A small network was shown many inputs. Here are its activations along a few directions, one row for each input.
Each table varies a few parts of the input and shows all the possible inputs, shuffled.
A made-up example of a description, with smaller parts first: one of 4 places along a line, together with either a single point or one of 9 places around a ring or (one of 2 separate values, together with one of 8 places around a ring).
Shared parts are said once, and a part with two or three values counts as separate values.
In the rows, zero is written as 128.

Other details of the inputs vary at random and push rows far along two fixed directions, the same in every table; ignore that.
These rows show it; all are for the same input, with only those details redrawn:
134  60  149  106  152  191  124  212  78  112  155  125  170
124  41  145  92  140  180  138  194  74  106  157  143  147
141  113  139  136  146  180  108  177  115  115  118  97  159
157  175  128  190  145  173  78  148  166  126  77  51  163
120  120  107  132  100  108  185  36  124  99  111  168  60
152  135  139  169  154  190  78  188  143  125  101  62  182
133  72  138  114  142  185  123  189  92  115  142  121  157
163  209  123  206  132  164  74  124  183  127  57  39  153

Table:
x1: 166  185  84  164  119  162  74  166  192  126  88  32  153
x2: 138  175  148  160  145  144  69  204  191  155  95  100  225
x3: 110  113  116  75  108  84  203  29  120  113  145  220  67
x4: 117  163  173  174  151  164  51  199  164  144  112  85  197
x5: 128  137  73  110  96  85  215  16  158  115  97  186  67
x6: 119  133  134  109  126  154  83  190  146  129  160  106  155
x7: 112  116  106  83  83  114  160  58  111  106  174  176  59
x8: 103  65  146  63  125  114  174  140  108  118  173  226  120
x9: 122  222  113  189  104  53  126  15  136  162  69  108  74
x10: 155  235  116  200  134  68  97  76  170  167  53  62  119
x11: 127  141  113  136  135  70  136  116  132  174  120  120  130
x12: 126  46  119  53  118  167  139  187  82  110  187  144  131
x13: 107  40  154  56  141  147  175  137  70  113  198  201  114
x14: 115  99  103  113  102  103  200  37  106  100  129  189  55
x15: 143  169  117  149  137  117  71  196  122  163  129  54  165
x16: 111  126  174  136  148  157  81  169  128  128  134  115  163
x17: 130  173  100  139  118  38  165  41  126  153  90  162  76
x18: 120  87  178  97  168  174  98  230  112  135  166  130  196
x19: 132  193  87  173  97  59  114  84  159  161  125  77  96
x20: 102  76  158  83  121  137  160  97  71  104  176  195  90
x21: 137  154  135  148  125  145  118  91  131  111  110  114  111
x22: 118  163  126  181  108  55  132  53  125  156  115  121  84
x23: 149  192  118  156  129  123  130  63  168  116  94  101  113
x24: 143  142  110  110  128  122  152  90  148  120  107  139  125
x25: 114  83  173  107  156  158  102  241  126  132  156  146  193
x26: 80  8  144  29  116  144  150  232  74  113  228  206  144
x27: 151  138  104  141  130  134  148  107  156  113  102  118  116
x28: 113  108  119  126  128  48  177  80  98  147  158  164  76
What is each input in this table made of? -> one of 4 places along a line, together with either one of 2 separate values or one of 5 places along a line
Changing only the place on the line of 4 turns x25 into x26. The same change can be made to x28. Which row results? -> x19
Change only the choice among 2 separate values in x17. List by row number the other rows that result. -> x11

Table:
x29: 125  143  108  127  113  98  143  102  136  132  123  137  101
x30: 133  168  141  161  137  137  91  135  164  137  105  95  156
x31: 139  125  138  141  148  133  99  175  110  151  129  89  164
x32: 115  72  157  92  145  162  118  204  107  126  163  152  171
x33: 155  161  123  159  138  157  103  138  154  124  93  78  153
x34: 118  82  125  105  123  124  161  130  86  120  151  162  106
x35: 135  89  124  114  135  159  121  172  117  121  158  110  152
x36: 122  97  126  96  117  150  145  122  94  105  154  146  101
x37: 120  152  116  127  115  88  136  95  141  138  127  143  107
x38: 121  96  126  117  125  135  152  122  106  114  136  151  112
x39: 150  166  118  162  136  128  99  143  141  145  101  74  147
x40: 113  90  134  112  126  121  158  110  96  119  145  164  104
x41: 118  173  119  151  109  81  138  57  152  134  109  139  87
x42: 125  67  152  97  152  174  106  243  96  130  163  124  185
x43: 132  142  115  124  115  128  145  92  149  114  112  142  109
x44: 118  118  126  98  116  116  158  93  130  116  139  176  104
x45: 144  170  137  152  141  144  95  133  164  133  105  92  158
x46: 136  164  127  158  129  148  96  139  171  128  96  93  152
x47: 119  176  114  144  104  85  138  60  162  131  108  145  88
x48: 138  174  131  160  139  112  91  142  151  156  113  81  156
x49: 116  88  137  112  130  118  150  131  85  128  152  155  114
x50: 123  105  122  107  121  116  172  78  105  113  136  170  90
What is each input in this table made of? -> either one of 2 separate values or (one of 4 places along a line, together with one of 5 places around a ring)
Change only the place on the ring of 5 in x41. List by row number the other rows that result. -> x34, x42, x47, x49
